Here are a small network's activations along a few directions, averaged over the inputs that share one value of a field.
Values that are neighbours, or in one group, have similar rows; names and order tell nothing.
In the rows, 500 means zero.
Strong random noise was added to every row along 2 fixed directions; ignore it. To show where, here is one row again and again, with new noise each time:
[689 539 304 689 646 715 445 483 408 418 715 714 405 643 564]
[686 500 336 641 607 662 461 465 433 433 671 686 416 656 520]
[601 494 421 724 607 534 592 351 494 406 664 654 441 640 448]
[400 486 616 925 611 242 895  86 634 341 655 583 498 603 284]


Values of N:
n4: [474  89 645 502 437 322 588 236 563 566 299 459 390 463 109]
n9: [576 420 674 426 613 146 636 534 781 714 420 265 577 454 517]
n15: [520 703 701 563 757 793 444 465 363 342 643 485 494 431 895]
n10: [316 655 174 331 417 532 192 686 323 524 540 341 421 359 501]
n14: [ 48 564 581 512 411 116 872 335 881 487 363 362 372 514  79]
n3: [749 537 619 498 626 496 784 488 612 622 569 436 449 522 747]
n2: [496 635 250 822 673 791 256 936 329 503 549 882 618 370 806]
n12: [569 439 678 430 139 350 376 528 510 449 412 580 665 610 511]
n5: [156 542 521 494 400 594 778 267 480 342 534 396 575 344 369]
n1: [737 589 811 373 552 389 591 561 403 374 292 435 475 223 463]
n8: [721 503 467 565 393 759 337 481 409 464 708 655 598 444 653]
n11: [400 542 519 742 617 307 640 409 820 475 391 663 579 518 304]
n13: [ 83 637 632 438 289 364 634 455 391 474 466 391 583 505 369]
n7: [428 614 555 576 690 419 172 714 340 683 512 267 586 453 901]
n6: [295 527 125 486 563 843 469 500 402 491 669 413 380 458 575]
A value of N combines one of 5 hidden first parts with one of 3 second parts; all combinations occur once.
n10 and n2 share the first part; n10 and n5 share the second. Which value has the first part of n5 and the second part of n2?
Answer: n8
n1 and n12 share the first part; n1 and n9 share the second. Which value has the first part of n9 and the second part of n12?
Answer: n11

Values of L:
l7: [315 671 276 803 600 725 519 366 433 363 842 719 443 468 532]
l10: [477 712 345 787 727 692 439 568 382 413 701 667 432 409 679]
l5: [684 519 554 264 487 539 334 788 399 533 312 369 515 457 630]
l3: [348 683 614 950 736 453 787 313 522 368 715 445 501 364 595]
l4: [458 465 748 692 623 250 771 301 600 475 463 349 518 428 458]
l6: [480 622 283 774 646 750 416 441 452 428 747 795 454 558 594]
l9: [477 542 122 404 427 819 311 524 447 565 670 738 418 617 478]
l11: [760 608 368 391 609 820 177 903 302 550 518 527 463 437 839]
l2: [491 588 388 685 634 711 433 520 444 407 683 617 471 481 652]
l8: [596 539 601 235 385 453 412 818 432 611 312 265 556 425 608]
l1: [446 698 297 929 766 784 474 451 405 351 811 795 433 469 668]
L is arranged as a line.
Going along L from l9 by way of its neighbour l7, in what order are l10, l5, l4, l1 met?
Answer: l1, l10, l4, l5
What is the length, in steps, of the shortest route from l2 to l8?
Answer: 6
